A small network was shown many inputs. Here are its activations along a few directions, one row for each input.
Each table varies a few parts of the input and shows all the possible inputs, shuffled.
Descriptions start from the smaller parts, as in this example, which fits no table here: ring(8) and (point or line(11) or (values(3) and line(4))).
Shared parts are said once, and a part with two or three values counts as separate values.

Other details of the inputs shift rows strongly along three fixed directions, in all tables alike. That doesn't count.

A family of inputs:
r1: -0.56	-0.42	-2.17	2.33	-3.18	3.52	3.24	-3.47	3.68	-5.96	-0.22	-0.18	1.79
r2: 0.13	0.11	-3.98	2.75	-1.93	3.75	2.81	-1.40	5.09	-5.71	0.11	-0.95	1.35
r3: -0.81	-2.46	-2.75	-2.59	-0.77	-1.87	-0.26	2.37	0.42	4.20	0.86	2.04	-1.76
r4: 0.28	-0.14	-0.25	-2.06	0.65	3.75	1.41	0.48	-0.64	1.89	-0.54	-1.21	1.55
r5: 2.15	-0.53	-0.58	-1.23	1.93	5.44	-0.57	1.35	0.20	1.47	-1.24	-0.19	-1.05
r6: 1.01	6.44	2.94	0.42	1.97	2.08	-3.38	0.29	-1.89	-1.17	-1.12	-1.93	1.98
r7: -0.22	-0.61	-1.40	-2.65	1.99	2.88	0.88	0.94	-0.70	0.97	-1.28	-0.63	2.36
r8: -1.08	3.44	1.12	-0.03	-0.76	-4.14	-2.75	1.73	-1.02	0.25	0.89	1.02	-0.89
r9: -0.54	-0.62	0.19	-2.75	-0.63	3.57	0.99	-1.28	-1.58	1.10	-1.12	-0.61	1.56
r10: -0.46	1.38	3.48	1.31	-1.32	-4.23	-2.24	-0.98	-0.34	-0.74	0.10	0.90	-2.98
r11: 0.16	-2.91	-0.70	-1.91	-1.34	-0.76	0.93	1.92	0.15	3.03	0.48	3.78	-3.22
r12: 1.18	4.66	4.57	1.86	2.44	2.66	-1.23	1.25	-2.11	-2.37	-0.17	-2.61	-0.23
r13: -1.93	1.29	-1.37	7.01	-4.47	-6.35	0.13	-1.15	5.67	-7.47	3.77	0.51	-0.76
r14: -0.63	-4.33	-5.60	-0.58	-1.85	-3.16	2.19	0.08	-1.71	6.43	0.02	3.78	-3.22
r15: -0.52	-1.12	-7.46	5.48	-0.68	1.08	5.39	-3.66	3.38	-4.58	-0.36	-1.61	4.72
r16: 0.18	0.53	0.08	-2.59	-0.06	3.72	1.38	-0.17	-0.97	1.43	-1.10	-0.23	1.73
r17: -0.09	-3.10	-3.05	-2.30	0.56	-2.51	-0.97	2.59	1.21	4.47	0.55	3.04	-0.41
r18: -0.20	-0.94	-2.74	1.39	-1.64	1.48	3.27	-3.83	3.68	-4.83	0.16	-2.04	5.31
r19: -0.41	-3.00	-3.56	3.41	-4.54	-3.50	2.35	-2.32	6.17	-3.94	2.85	1.53	-1.18
r20: 1.35	-2.07	1.75	-2.04	2.49	3.79	1.33	-0.95	-1.67	0.19	-1.10	-0.88	0.22
r21: -1.10	0.57	2.56	0.58	0.19	-6.11	-2.39	-0.09	-0.77	0.52	0.50	-0.52	0.40
r22: -0.71	-4.96	-0.65	-1.69	0.25	-1.73	0.71	1.68	-0.31	2.37	0.79	2.84	-2.53
r23: -0.69	-1.87	-0.10	-2.40	1.25	2.62	1.32	-0.37	-1.48	0.89	-0.88	-1.13	2.60
r24: 0.88	2.86	1.48	1.60	-0.13	-2.79	-3.51	2.16	0.25	-0.32	0.63	2.03	-2.65
r25: -1.07	1.92	2.77	0.32	-1.76	-5.25	-2.67	-0.97	-0.87	0.63	0.25	0.04	-0.69
r26: 0.02	-0.85	-0.36	-2.28	1.72	2.86	1.79	0.69	-0.77	1.31	-0.87	-0.64	2.82
r27: -0.47	0.27	3.36	1.55	0.84	-4.82	-2.02	-0.07	-0.20	-1.01	0.34	0.15	-1.85
r28: 0.25	1.63	3.41	1.23	-1.16	-3.84	-1.91	-0.43	-0.93	-1.30	1.36	1.12	-2.64
r29: 1.12	0.06	-1.72	-2.00	1.32	4.20	-0.53	0.70	0.29	2.52	-0.95	-0.68	1.22
r30: -0.28	0.74	3.22	1.81	-0.42	-4.11	-2.32	-0.27	0.04	-0.27	0.74	-0.29	-3.28
r31: 0.11	4.17	4.66	0.66	1.48	0.77	-2.31	-1.71	-2.58	-0.96	-1.27	-4.53	1.78
r32: 0.61	-0.61	0.50	-2.94	-0.62	3.03	0.89	-2.16	-1.47	1.33	-1.01	-0.80	1.61
r33: -0.27	1.40	2.25	0.77	-0.80	-4.93	-2.28	0.19	-1.04	0.63	2.04	-0.76	-0.60
r34: 1.77	4.57	3.43	1.71	4.11	2.32	-2.95	1.66	-1.41	-2.54	-1.06	-1.89	0.98
r35: 0.63	-1.98	-4.29	0.60	1.58	3.80	3.05	-0.98	-2.66	3.82	-1.47	-1.73	0.01
r36: -0.17	-3.80	-1.88	-1.89	0.80	-1.62	0.24	3.07	0.37	2.45	0.38	3.20	-2.71
r37: 0.05	-3.97	-0.83	-1.51	0.61	-1.64	1.11	2.78	0.36	2.78	0.75	3.26	-2.27
r38: -0.49	-1.28	-0.12	-2.17	0.07	3.36	0.98	-0.55	-1.27	1.56	-0.52	-1.59	1.29
r39: 0.84	5.53	3.78	0.83	1.85	2.67	-2.13	0.84	-2.60	-3.07	-1.28	-1.59	-0.41
Each input here is: values(3) and (point or (values(2) and line(6))).
Changing only the values(3) part turns r31 into r25. The same change can be made to r2. Which row results? -> r39
Change only the values(2) part in r39. List by row number the other rows that result. -> r8
Change only the values(3) part in r22. List by row number the other rows that result. -> r1, r13
Change only the line(6) part in r3. List by row number the other rows that result. -> r4, r29, r31, r33, r38
Change only the values(2) part in r7. List by row number the other rows that result. -> r36

A family of inputs:
r40: -1.05	-5.67	-2.21	-3.80	-2.81	-2.15	1.56	-0.72	2.98	2.83	0.76	2.44	-1.04
r41: -1.88	-5.49	-2.78	-3.32	-3.48	-1.85	1.09	-0.64	2.74	2.82	0.10	3.12	-1.73
r42: -1.48	2.39	3.41	3.00	0.09	-4.74	-2.05	-0.58	-1.77	-1.97	0.41	-1.20	-1.83
r43: 0.57	-0.76	1.45	-5.27	2.28	4.33	-0.88	2.20	-3.16	3.81	-2.42	1.47	-0.93
r44: 0.05	-2.24	1.78	-2.61	2.19	3.50	1.13	0.98	-4.21	3.54	-1.55	0.15	-1.92
r45: -1.06	6.51	2.48	1.52	4.87	-3.45	-2.71	0.84	-8.59	3.58	-0.72	-4.90	3.98
r46: -0.55	-2.57	-2.73	2.71	-1.79	2.14	3.92	-5.61	4.59	-5.65	-0.47	-2.44	4.08
r47: 1.59	-2.34	1.72	-3.27	4.15	3.56	0.04	0.89	-3.92	3.24	-2.00	0.10	-0.16
r48: 1.83	2.72	1.36	0.44	3.63	7.94	2.48	-1.92	-1.32	-4.56	-2.72	-3.87	3.80
r49: 0.99	1.45	-2.00	2.88	1.62	5.40	3.03	-1.18	2.86	-5.60	-0.88	-3.38	3.63
r50: 1.21	-0.58	-0.05	-4.25	2.38	4.73	-1.53	3.06	-2.48	4.88	-0.74	0.35	-1.54
r51: 1.09	-1.86	-2.28	-0.01	0.14	0.49	1.00	-0.06	-0.50	2.75	-0.73	2.32	-2.51
r52: 0.00	-4.30	-3.08	-3.50	-1.63	-1.31	1.36	1.43	2.80	2.31	0.57	3.86	-0.82
r53: 0.35	-2.54	-0.57	-3.01	-2.47	0.35	0.02	-1.31	0.28	3.72	-1.10	1.31	-1.86
r54: -0.46	1.07	0.47	4.27	-2.81	-6.64	-1.11	-1.63	0.64	-1.05	1.10	0.32	-2.85
r55: 1.05	3.25	3.32	-1.50	1.71	8.26	1.89	-2.11	-0.75	-3.81	-1.91	-4.40	4.72
r56: 0.51	1.01	0.06	2.32	0.38	5.18	4.19	-3.11	1.40	-5.82	-0.69	-3.56	3.82
r57: 1.51	-1.73	2.41	-5.92	3.26	4.39	-1.25	1.45	-3.15	4.18	-2.10	0.65	0.74
r58: 0.22	3.74	1.49	3.59	0.71	-3.76	-2.32	1.02	-1.89	-2.16	1.41	0.22	-1.99
r59: 0.71	-2.61	-0.79	-3.26	1.32	2.05	-0.76	2.18	1.04	2.77	-0.33	0.95	0.71
r60: 0.33	5.03	1.51	2.70	0.07	-3.17	-3.76	2.11	0.89	-0.74	1.18	0.30	-1.22
r61: -0.43	1.73	-1.66	4.69	-0.57	-5.39	-1.80	2.18	1.43	-1.68	2.87	0.98	-2.41
r62: -0.76	-4.64	-4.14	-0.42	-1.21	-1.73	2.04	1.02	1.55	1.52	0.01	4.02	-2.45
r63: -1.19	1.32	-1.05	4.50	-0.18	-5.61	-1.53	2.72	1.80	-2.18	1.81	1.36	-2.13
r64: 0.54	-1.98	1.76	-5.52	0.26	3.69	-0.86	-0.39	-3.53	4.78	-1.49	-0.50	-1.62
r65: 0.97	3.61	4.81	1.83	4.81	-1.37	-3.85	2.88	-3.49	-0.34	0.18	-2.12	-0.26
r66: 0.90	-2.38	3.48	-5.91	2.29	4.48	-0.35	0.77	-3.40	4.51	-1.36	-0.22	0.74
r67: 0.02	0.71	-2.71	2.19	-4.20	2.68	2.91	-3.55	4.87	-4.18	0.06	-0.29	2.53
r68: 0.15	-3.94	0.34	-1.06	0.78	0.79	1.74	-0.48	-0.82	1.63	0.17	0.40	-0.03
r69: 0.78	5.44	5.04	-0.14	3.40	-0.91	-4.21	3.72	-2.26	-0.42	0.33	-1.89	-0.03
r70: 1.00	4.77	5.45	2.54	1.94	-1.05	-2.43	0.31	-5.01	0.54	-0.19	-1.76	-2.20
r71: -1.26	-0.08	-2.46	1.27	-3.50	2.98	3.22	-2.54	4.70	-5.37	-0.12	-0.37	3.33
r72: -0.72	2.07	3.97	2.47	0.76	-5.25	-1.63	-0.61	-1.48	-1.89	1.20	-1.78	-1.19
r73: -0.04	2.14	-1.46	5.24	-0.64	-5.43	-1.66	1.49	1.95	-0.90	2.02	1.37	-2.66
r74: -0.07	0.72	0.73	-0.06	-0.75	5.13	1.60	-5.04	2.95	-5.41	-1.54	-3.72	5.67
r75: -1.83	2.01	-7.01	1.30	-2.48	1.44	3.71	-3.78	3.24	-2.51	-0.71	-3.07	9.45
r76: -0.74	-4.45	-3.31	-2.36	-3.95	-1.31	1.48	0.41	2.08	2.87	1.83	3.44	-1.99
r77: -0.62	2.60	-0.53	2.14	-2.48	-5.59	-2.44	1.21	1.81	-2.17	2.48	2.36	-1.36
r78: -0.38	3.16	2.79	3.67	-0.37	-3.95	-1.67	0.46	-2.33	-1.77	2.13	-0.72	-1.98
r79: -1.41	2.26	-0.58	2.57	-1.43	-5.37	-2.71	3.14	3.09	-2.08	1.92	1.84	-1.14
r80: -0.79	-6.07	-4.24	-0.50	-3.44	-2.36	2.32	-1.60	1.53	2.45	1.01	2.10	-3.13
r81: 0.36	-3.48	-4.16	-2.13	-2.87	-1.16	0.79	0.38	2.85	3.53	0.21	4.75	-2.25
Changing only one part turns r73 into r60. The same change can be made to r62. Which row results? -> r43
Changing only one part turns r56 into r55. The same change can be made to r61. Which row results? -> r50
What do these inputs look like to the network? -> values(2) and (point or (line(4) and line(5)))
Change only the line(5) part in r72. List by row number the other rows that result. -> r42, r46, r54, r80
Change only the line(5) part in r41. List by row number the other rows that result. -> r40, r53, r64, r74
Change only the values(2) part in r44. List by row number the other rows that result. -> r71
